Each row below holds a small network's activations on one input, seen along a few directions.
Each table varies a few parts of the input and shows all the possible inputs, shuffled.
Descriptions start from the smaller parts, as in this example, which fits no table here: line(4) and (point or line(11) or (values(3) and ring(8))).
Shared parts are said once, and a part with two or three values counts as separate values.
In the rows, zero is written as 128.

Other details of the inputs shift rows strongly along two fixed directions, in all tables alike. That doesn't count.

Table:
row 1: [160 180 129 147  91 125 128 123  71 125 116 160 184  85  58]
row 2: [141 139 144 132 134 102 111 153 126 148 117 148 121 111 122]
row 3: [166 110  77  98 125 195 142  68 150 148 167  85 160 141 180]
row 4: [205 174  87 113 131 140  78  99 126 162 145 119 195  99  80]
row 5: [110 100 108 114 131 122 169  99 172 122 134 120  99 139 159]
row 6: [108  95 119 121 162 156 141 129 189 110 126  80  80 171 174]
row 7: [146 109 112 111 147 155 143 108 196 114 125  83 107 149 153]
row 8: [181 101  79  94 134 196 136 105 169 161 158  71 136 132 203]
row 9: [157 189 132 130 116  92  88 103  85 143 124 180 195  91  50]
row 10: [ 65  90 190 141 149 107 129 185 137 106  97 132  54 161 176]
row 11: [ 84  57  75 125 128 199 193 119 151 106 165  56  89 176 208]
row 12: [ 88 128 167 141 128  85 147 148 115 124 110 172  95 125 136]
row 13: [100 137 164 141 134  42 102 164 125 128 111 175 101 114  80]
row 14: [216 188  94 126  77 178 111  86  60 142 143 125 245  74  66]
row 15: [197 147  91 103 132 167  85  98 127 167 161 108 189 113 123]
row 16: [ 82 122 183 146 152  98  92 172 117 111 109 146  97 149 125]
row 17: [112  93  82 126 112 155 190 104 156 105 141  88 112 142 140]
row 18: [ 84 117 173 137 121  89 133 152  97 127 114 172  99 130 151]
row 19: [ 75 149 145 160 112  79 125 159  74 102 115 170 126 121  58]
row 20: [ 83 135 208 153 146  77 117 186 119 107  83 170  75 138 119]
Description of these inputs: line(4) and ring(5).
Changing only the ring(5) part turns row 9 into row 18. The same change can be made to row 19. Which row results? -> row 14
Which other rows does row 11 become when the line(4) part takes its other values? List them by row number. -> row 3, row 15, row 16

Table:
row 21: [ 23  82 139 157 105  99 210 157 100  89 121 150  58 148 153]
row 22: [207 196 130 119 113 137  66  96  96 144 131 145 223  88  55]
row 23: [146  99 110 109 138 171 156 101 182 128 137  85 112 147 189]
row 24: [ 66  98 152 134 157  93 132 152 150 114 117 138  66 162 150]
row 25: [101 126 168 142 140 103 113 170 124 117 103 141  95 135 124]
row 26: [208 183 124 121 116 141  86 105  99 165 135 147 207  84  92]
row 27: [138  86  90 110 148 177 155 118 182 139 146  72  98 154 197]
row 28: [ 33  75 119 157 109 116 210 150 118  81 125 124  61 156 141]
row 29: [110  95  63 126 100 196 196  91 121 113 162  83 136 146 164]
row 30: [154 103 109 109 136 182 149 112 164 137 134  84 120 141 196]
row 31: [153 155 145 127 128 136  89 133 101 137 123 135 161 118 112]
row 32: [221 144  73  98 126 200 124  74 176 140 149  67 185 118 130]
row 33: [213 194 111 117 108 122  72  99 102 154 134 144 221  76  41]
row 34: [ 59 152 209 158 126  14  74 194  59 119  99 220 103 115  58]
row 35: [ 59  75 154 132 140  90 157 163 151 120 120 138  49 153 180]
row 36: [ 86 179 201 162 140  13  73 182  87 117  84 216 116 107  25]
row 37: [178 157 115 119 128 151  90 111 107 156 145 126 182 110 116]
row 38: [148 105  93 104 146 163 155  95 187 137 139  89 112 146 180]
What do these inputs look like to the network? -> values(3) and (point or ring(5))
Changing only the values(3) part turns row 25 into row 30. The same change can be made to row 36. Which row results? -> row 38
Which other rows agree with row 22 in the values(3) part? List them by row number. -> row 24, row 29, row 31, row 34, row 37
